A small network was trained on invented records. Each row is its activation on one of them, seen along a few directions.
Here are examples, each followed by its value of one field, Nimuv.
The largest differences between rows may come from other fields.
Random noise pushes rows far along 17 fixed directions. That doesn't count. These rows show it; they differ only by the noise:
[ 252   38  -51  131  -81  459  -19  -49  499  -52  272 -140  390 -174
 -253  -37 -124   38  457 -171  -84   87  503 -103 -249 -128  132 -232
  237 -262   31 -255    0 -142 -129  446  -37 -481  -90]
[-460  205 -329  -72  329  184  507   79  156  117  298  155  -18 -480
 -278  139  -99 -149  -62 -562   83 -288  -20  460 -272  -30 -492 -108
  -15    2 -374   18  116  272  355 -330  172  118  229]
[ 118 -142 -170 -217  -83  283  181  194  180  397   28 -127  160 -271
 -257   45   83   31  -69 -284   31  109  117  168 -108 -359 -245 -183
 -154  -39 -221 -517  -53  275  117  317 -315 -172   91]
[ 545  416 -328   93 -272  -74 -347  148 -112 -316 -152  213 -193  310
  -22 -132 -579  547  105 -207 -173  545 -252   26  -17   44  272  187
  165 -155  233  -29  -72  -11  -23  372  111   95  275]
[ 199 -391  -64 -354   -3 -191   30 -325  -76  226  132 -415 -316  275
 -484  176 -215  201  -82 -265  -98  106 -200    6  118   87  206   -2
  174   41  361  229 -252 -516 -322  476  242   31   -2]
[ 250  -42  138 -205  -70   91  -53  322 -130  -28 -125  309  213  152
 -118 -264 -320  -57   36   63 -118   98   50  101  315 -287  219 -237
  272  -41   29   80  -21   49  -40 -175   93   23  145]
[-233 -139  137   68  179  194 -139  134  177    2   93   72  254 -160
  -94   45  114 -349  431 -526 -130 -314  371 -227 -196   62 -396 -309
  147  139 -287  397  -15  137  -36  154   52 -271 -187]
[ 168  329  231 -164 -392  636 -133  425  129   -6   80  -20  457  227
  343 -114  212  -60  168 -560 -118  116   14  144  361 -258 -181  -84
 -331 -322 -142 -157   98  446 -204  475   76 -357 -225]
[ 116  209 -206  221   47 -242  234 -124  -90  136   10  175 -289 -429
  -86  -76 -383  133  -12  276  130   39   41 -235 -411  211  -52  -38
   57  266  -89    5  -39  259  192 -119  -24  147  -13]
[ -76   61 -137 -174    6 -218   28  226   90 -210  -64   92 -319 -218
  -66 -234 -241   52   43 -618 -369 -347 -310    7 -219 -119 -131    9
  122   44  -74  177  251  117  239 -373  108  334  389]
[ 168 -160  452 -239  234   16   -9 -341 -203   39 -610 -440  107    9
  319  448  424  155 -413 -575   11  -13   34 -278 -277  111  240 -120
  320  351  -69 -364  -28  203  470  150  641  352 -192]
[  54   90  154  -41  -52  161  207   95 -353  -76  -69  276   22  -86
   81 -193   10   14 -364  235  139 -238 -268   66  225 -279  164 -147
   85   31    3  -34   46   34  304 -317  287  228   20]
[ 348   38    2  354 -411  -71 -131  135 -124   56  109   25 -356  165
  243  -88  -49  209 -302  354  213  246 -424 -697    1  -81   35  119
 -322   98 -244   38 -271   96 -303  625 -452 -524 -307]
[-282 -461 -103 -100  195  255 -370  236 -559  101    2  226 -104 -113
 -370    1  502  -60 -124   47  121 -652  -56   50  270 -539 -419 -217
  -93  121 -122  423 -234 -493  273  407  108 -172 -250]
[ 258  110  194 -579 -531  124  330  -25  375  239   73 -512 -101 -350
 -119 -286  -38  -69  586 -508 -605  -55   25  107 -113 -106   25 -196
 -231 -129  424 -185  372   -4 -341  -45  118  -20  -83]
[-222 -340  159   89  349  124 -113 -222 -290 -163  412  122  164  542
  -98 -125    7 -256 -190  560  371 -418   53 -286  732 -163  344   37
   23 -250  168  613  -18 -388 -181   55  210  573 -216]
[-233  254   -1  507 -370  547  404  291 -105  109  273  348   15  149
 -134 -273 -244 -152 -362 -410  587  -73 -638 -312   15 -118   93  -13
 -248  256 -408  433  148  -78    9  238  444  609  116]
[ 298  128   51  -39 -265  -86  -56  -72 -334  -54 -430   -5 -155 -104
  131   97  274  111  255  603 -151  557   73  -31   39  -54  198 -103
 -198   10  348 -342  -90 -220  -47  -67 -226 -222 -272]
[ 411 -202   24  137 -356 -217 -353  213   94 -285  122   41 -192  359
   79 -166 -172  181  -18  170 -236  216 -306 -385  207 -104  149   22
  113 -194   66   83 -322 -153 -444  360 -587 -819   27]

[ 442    8  109 -295  131  -10 -184 -414   77  -81  224 -153   18   50
   80   -9  -48  -79  398  348 -307  -95  311 -443  -26 -211   33 -193
   72 -228  249   50  150  107 -235  176 -283 -102 -356] : z10
[ -18 -104  191   89 -173  148   65 -153  118   32  252 -164  212  158
   15    4  155  -83   22  -42   31  -71   -6   44  168  222  -36  -64
  -11  -55  188  -19 -109  -31 -193  159  -10 -216  -57] : z12
[-199    3  -50  490 -258 -176 -173 -283 -185 -216  223  105 -107  312
   14  -24   25 -123  379  -33    9   89 -265 -189  144  686 -258   30
 -140   66  447  565 -204 -148 -359  201 -233  126  -41] : z4
[ 468 -352   61 -435  225 -189 -240 -478 -324  262  -84 -188   40  327
 -313  216 -210  129   72  198  -70   98  257  -74  193   85  155 -177
  350   60  484  153 -245 -131 -137  417  152  207 -180] : z9
[ -74  289  -41  377 -178  456  137  -22  273  -26  549  217  531 -106
  -67 -154 -100 -148  356  217  186  -82  337  329  129  261 -139  -73
   11 -311  117   83  -98   61 -185  175   35 -568 -151] : z11
[ 253   39   98  299  -29 -100 -356   69 -261  -52 -501  281  292 -256
  298  -93  141  147   48  386   51   22  390 -125 -187  187  -50  -99
  226  230   44 -301 -186  390  426   34  -93 -135  -84] : z11
[ 228  533 -330 -253  -77  209 -273  256  -57 -227  367  286 -151  250
 -117 -176 -373  107  477  319 -300  334   33  342  437 -375  -79   70
 -270 -550  169  260   74 -216 -481  128 -148 -425 -153] : z9
[  73   60   54   84  282  116  -75   39  295 -123   -5   22  287 -144
 -108 -307 -348  172   -6  535   66  -94  604  132    3 -169  658   81
  387 -174   43 -286  167 -257  141 -341  418  243  116] : z8
[ -99  371  -87  121   61 -124  376   28  359   97    2 -183 -112 -216
  150  184 -206  159 -125   55  114  424  128  220 -289  318  203  277
  -57    7 -262 -320  -19   92  -97 -172  149 -374   -9] : z5
[ -35 -213  498 -391 -160  270  302  530  127  -69 -236  172  501  -60
  207  -86  351 -458  -39  166 -154   -5  141  349  457 -579  182 -380
  160 -219 -172 -228   94   24  -42 -684 -160 -694   30] : z1
[ 494 -163   47 -134 -121  204  -59 -479 -239  -73  -62 -329  -31 -134
  -41   87  376  556 -456  284   45 -303 -176   55  -79 -309  312  -73
  243  -89  453 -676 -129 -383  498  383  268 -100  -58] : z7
[ -46  -18  198  137   48  169 -371 -173 -326 -287  239  111  151  236
  442  -30  518  -87  -25  264   81 -447  -98 -269  434  -61 -312  -35
 -191 -216  117  196  -71  218   26  242 -221  -93 -387] : z4
[ -70 -196 -177  494 -344  357 -147  250 -170  -81  366  385   97  163
 -305 -532 -136   14 -160  164  359 -398 -382 -240  306 -288   -9  -63
  -67  -79   70  263  -76 -241   21  354 -222  312  243] : z3
[-166 -192  101  272   27  315 -211   15  405 -350  386  -24  273  -17
  -10 -144  271 -221  253 -265 -125 -518  121 -314  -69 -183 -160 -144
  100 -242  -99  117  103 -148  -54  152 -233 -276  -19] : z2
[-175  373 -121  104 -410 -109  132  285  -32  555   44   24 -122  143
   -1   -8 -274  -30  204  -39  162  730  -30  380  180  627 -297  241
 -646  230  -56  206 -198  306 -602  256  -24  -75 -118] : z7
[  96  451  -57  -29 -175  274  137  -30  -95  -46  461   99 -111    0
   17 -119 -307  230  -70 -371   21 -240 -352  225   99  133 -219    8
   41 -135   40  308  -96  153 -113  328  475 -328 -119] : z3
[ 260  -32   38 -101 -324  410 -184  201 -117  169  -32  115  203 -152
 -174 -229   97   -3  257 -257 -132 -158   -1  -53  -36 -324 -330 -377
  -27   78   66  -79  -29  129   58  460 -140 -185  -91] : z5
[ 264  320 -255 -124   44 -512   -6 -317  144 -147  131  -33 -168  122
  125   -2 -477  192  218   52 -288  263  -11  231  -45  451  -52  295
   16 -238  388  -69   90  453  -96 -252 -215  305  275] : z2
[  99 -212  -69  650 -500 -151 -152 -132  203  -96  240 -105 -123   15
 -320 -325 -323  328  115   95   90 -132 -133 -115 -185  633  335  145
  320  103  482  306 -284 -658 -272  413  161 -372  169] : z12
[  56  305  -88 -189  -67  -39  134 -180 -148   34   -8 -134 -366 -330
  -90   49   11  116  327  309 -195  158  101  123 -107   42   41  -32
 -163   -7  265   47   38 -326 -162  -94  213 -212 -348] : z10
[-104  -52 -112   71  -55 -372 -252   22 -134 -112   72   15 -208  201
  -10 -109 -215  172   85 -106 -155   -4 -114  196  273  510 -143  189
   58  -43  318  336 -287   40 -224   68  -33  -74  138] : z3
[-233  602 -102 -124  -36   -9  408 -330 -103  -30  166 -147 -500 -494
  210  168  148  -67  264 -382 -206 -182 -298  -12 -453  265 -491   -2
 -405  111   34  196  307  205   68 -241  251  136 -316] : z10
[ -77  -62  251 -115 -100  -12  524 -333   41 -128 -163 -267  165    0
  207  489  488 -119 -228 -221 -103  376 -279  385   18  290    8 -195
  111  -75  231 -604 -169   67   73 -451 -175 -343  122] : z6
[-118  178  -54  112  249  106  -80  -18  144  -87  -54 -127  122   43
  264  256  228   14  -38   84  131  181  254  -42  -90  -43   48  204
 -183 -136 -256 -249  105   65   93   67  -19  -34 -182] : z4
[ 238  261    8  156  296  -94 -293 -397 -246 -563   97   59 -275  176
  276  299   76  270  -76  367  -64   10  -95 -324  -66   14  137   54
  244 -172   76  157 -167 -258   50  132  149 -441 -384] : z2
[-270   18  457  341  186  -15  -22  -98  318 -367  -94 -155  272   57
  528  309  341 -213  -40 -383  -40  -36  168 -306 -248  478   -1  -59
  280  119 -318  -19  -85  238   31 -230  120 -456 -140] : z7
[ 446  458  396  -23 -270   20   35  -31  -19 -247   29   36  -99  108
  496 -182 -290   88  -44   23 -159  -31 -246 -492  -77   -2  309  -45
  123   25  -17  206  186  268 -180  -30  335 -245 -288] : z1
[ 150 -185   29 -264 -180 -237  310   23 -370  181    8  224 -244 -193
 -160 -310 -213   12 -412   62  -31 -478 -560  122   82 -165 -117 -175
  143  211  175   90    6  165  279 -365   11  332  298] : z6
[  11  345 -210  -59   21   42  -32   24 -232  -89  186   20 -511  345
 -104  213 -208  209  -97  -49   57  311 -454    9   73 -113   67  220
 -197  -20 -130  496 -103 -569 -351  375  369 -344 -257] : z5
[-188  274 -106 -218   45  533  350 -319  434  -80  101 -428  304  120
  -92  530  347 -274  547 -660 -126  590  199  284 -115  -12  -62  -77
 -306 -423  141 -385  350 -129 -197   22  -37  237  -40] : z9
[ 197   -1  632 -603   37  103  261  115  -46  360 -334  -90  187   27
  118 -128 -169 -418  140 -244 -199   63  200 -338   50 -256  258 -388
   84  343 -212  185  331  332 -166 -357  497  483 -287] : z11
[  86 -372  322 -378  468    7 -160 -210 -276   85   12 -130   21  268
    3  272  126 -103 -353 -128   65 -423   38 -398  172 -291   26 -197
  303  172 -218  408  -93   25   60  264  358   47 -327] : z1
[ -52  433 -126 -189  122 -229  363  405  124  238  139  186 -151  -22
  162 -155 -619  120 -476  137  118  121  -97  499  154   51   53  364
 -122  -24 -418  -43   96  534   -9 -498  234   31  225] : z8
[-309  -47 -358   -1  177 -219 -264  298  443  166  130 -225  -95 -132
 -176 -159 -290  148  156 -527 -112 -190  325  181 -165  230 -269  367
 -168  -56 -194   53  109  253  -24  168  -32  249  281] : z12
[ 297 -516  180   23  -91 -318   55 -160  101  218 -109 -133   90  -49
   56   67  -26  -53 -135   67   76  -83  123 -436 -173  196   -8 -111
  276  175   -3  -75 -224  322   24  263 -373 -253  -14] : z6
[  78   61  401  -61 -219 -103  160  320  165  -69  -54    3 -159  -41
  234 -313 -242  -28 -333 -153 -174 -198 -372 -216  -77 -110  241  -46
  188  208 -282   82  103   75 -109 -440  228 -245   90] : z8

Here are new rows. What is Nimuv for each?
[  90  362  369  747 -604  314  389 -229  -61  -95 -300  -47  139 -467
  394  -72  226  166 -104  -92  366   28 -149 -396 -565  581  270 -116
  150  399  116 -301  -40   77  349  106  524  -51 -188] : z3
[-532  279 -128  240  193  126   30  463  113  -30  229  286   25    5
   26 -152 -241 -133  -27 -124  221  -66  101  217  172   57 -122  232
 -191  -87 -480  392   39  125  -98 -195  211  -44   29] : z3
[ 199  -58 -161  -66   -9 -143  -14  156  -79 -197  -35  370 -120  228
 -177  236 -155 -103  116   70 -211  463 -326   32  -67 -234 -153 -228
  232  -15 -145  166 -210 -228 -175 -145 -497 -695  147] : z11
[  64 -258  -76  203 -285 -288  -34   37  304 -124  -69 -167 -208   31
 -128 -132 -162   71   71 -335 -211  142 -281 -295 -271  143  122   19
  142  100   98  -82  -26 -172 -143   -3 -400  -10  378] : z4
[ -40  -81 -129 -346   18 -133  165  171 -385  726 -146  -75 -390  -48
 -315  171 -155   41 -217 -117  167  328 -146  134   59   11 -329  -47
 -310  456 -242  181 -293  140 -172  356   81   -6 -207] : z5
[ 284  -37  295 -742  399 -144 -172 -211  -86 -105  -83 -106 -268   47
  -26   33 -141 -243  411 -250 -609 -242   49 -508 -141 -545   -7 -367
  233   85  -42  435  364  -28  -97 -331  141  271 -273] : z4
[ 144  -56   84 -252   85 -128  149  -75   30 -212 -207  -80 -341  230
 -157  394  -17   -9 -128 -306 -298  376 -459  -37 -284 -232  246 -129
  330  187 -121   34   -5 -589  -51 -285  134 -273  171] : z8
[-303 -262   89 -291  108   34  132   99  261  204  -68 -371 -251 -198
 -117  286  486 -334  119 -245 -183  -58   -6 -212 -335 -440 -176  -91
 -348  160 -437   21  185 -433 -161  -50 -192 -342 -224] : z7
[ 240  606 -336 -235  503  120 -141 -288    9   20  -90 -166    6  154
  -53  444 -391  450  114   43   88  609  580  432 -110  130  366  325
   95 -253   87 -196   80  -84   56  306  739  223 -203] : z9
[  81  103  406  -74 -492  -40 -200  171 -212  257 -371 -151  139  309
  286 -177   46    0  142 -291  -92  283  -68   57  291  479    9   58
 -280  246  271  120   -8  316 -296  168  304  316 -135] : z12
[-439   64   88 -347  119  114  550 -103 -157  220  200  -88 -176   62
 -113  323  254 -357 -171 -148   76  -54 -358  409  174  -60 -213  -35
 -330   86 -118  279  121 -269 -105 -378  310  108 -117] : z7
[ 137  476 -264 -126 -201  111  -21  344  139  211   31  -46  -81  127
   26  -68 -418  226  102 -238   -4  605   57  244   72   23   29  283
 -361 -143 -157  -90   56  243 -332  356   84  -42   -8] : z10
